These are the activations of a small neural network, seen along a few directions. Each row is one input.
Each table varies a few parts of the input and shows all the possible inputs, shuffled.
Descriptions start from the smaller parts, as in this example, which fits no table here: one of 4 places along a line, together with either a single point or one of 9 places around a ring or (one of 2 separate values, together with one of 5 places around a ring).
Shared parts are said once, and a part with two or three values counts as separate values.
(in the rows, 128 means zero)

Other details of the inputs vary at random and push rows far along two fixed directions, the same in every table; ignore that.

Rows:
x1: [160 130 200 154  97 138  63 142 111 172 123]
x2: [107  88 150 130 152 190 121 108 170 134 161]
x3: [125 158  73 107 129  70 183 143  96 108  99]
x4: [135 150 124 110 159 103 185 123 114 104 107]
x5: [117 101 152 141 168 185 111  93 176 112 156]
x6: [103 102  94 123 143 170 140 113 159 102 164]
x7: [153 136 197 155  58  85  55 161  89 209  92]
x8: [155 145 161 155  39  85  36 172  84 195  99]
x9: [134 167  76 104 130  66 182 145  93 101  95]
x10: [140 172  82 104 141  72 181 151  80  98  96]
x11: [105 144  75 101 133  90 176 151  94 121  96]
x12: [105 103 133 122 155 160 152 105 162 119 151]
x13: [125 105 164 141 121 154 101 113 151 153 145]
x14: [127 163 111 104 139  62 192 133 102 121  83]
x15: [114  99 113 142 154 191  96 103 174  95 170]
x16: [154 125 194 154  86 129  65 136 124 176 123]
x17: [135 103 122 138 146 194 108 108 168  92 185]
x18: [109 113  83 119 153 158 158 104 159  92 161]
Description of these inputs: one of 2 separate values, together with either a single point or one of 8 places along a line.
Q: The inputs of x6 and x12 match in every part but the choice among 2 separate values. If x9 is changed in the same way as x6 into x12, which row does it become?
A: x16
Q: Change only the choice among 2 separate values in x17. List by row number the other rows that result.
A: x4

Rows:
x19: [109 119  64 115 187 175 208  62 219  36 190]
x20: [110 135 121 106 198 116 206  86 169 104 115]
x21: [131 153 104 122 129  56 182 131  81 128 100]
x22: [117 161 128 106 157  50 189 131 103 130  63]
x23: [153 177 123  98 127  54 190 161  70 119  79]
x24: [ 96 138  78  91 138  91 199 148 104 116 104]
x25: [106 137  98  97 118  79 194 143 107 139  95]
x26: [134 101 124 151 115 188  65 111 180 109 179]
x27: [145 138 140 150  71 107  73 139 131 148 127]
x28: [128 107 165 139  69 131  94 138 134 197 124]
x29: [107  75 163 146 183 228 100  79 207  98 182]
x30: [125 130 177 146 112 121  67 144 105 165  89]
x31: [134 101 119 150 117 195  57 113 177 111 177]
x32: [169 135 197 142  83 129  81 144 113 169 129]
x33: [128 170  80 115 127  49 157 161  43 135  71]
x34: [106  94 133 135 110 189  71 140 144 155 162]
x35: [164 132 179 147  92 142  65 163 102 161 126]
x36: [122 149  80 116 149  81 172 138  79 110 104]
x37: [124 112  93 101 218 203 218  86 187  32 190]
x38: [118  89 184 151 151 187  83  98 181 133 155]
x39: [173 144 203 139  76 124  81 137 115 182 124]
x40: [166 147 170 145  85 118  64 180  77 170 102]
x41: [132 100 129 153 114 188  73 105 188 107 185]
x42: [104 144  91  93 119  68 193 155  92 136  86]
x43: [103  82 135 135 122 205  85 126 166 141 179]
x44: [115 120  81 119 178 132 186 104 131  80 151]
x45: [147 128 163 159  77  92  71 149  80 181 116]
x46: [124 155  53 106 143 105 151 135 118  86 109]
x47: [ 97 135  96 107 198 144 181 105 136  77 107]
x48: [151 130 169 160  79  95  87 128 100 188 121]
Q: Describe the family of inputs behind these rows.
A: one of 5 separate values, together with one of 6 places along a line
Q: The inputs of x45 and x23 match in every part but the choice among 5 separate values. If x48 is changed in the same way as x45 into x23, which row does it become?
A: x39
Q: Change only the choice among 5 separate values in x22. List by row number the other rows that result.
A: x21, x25, x27, x32
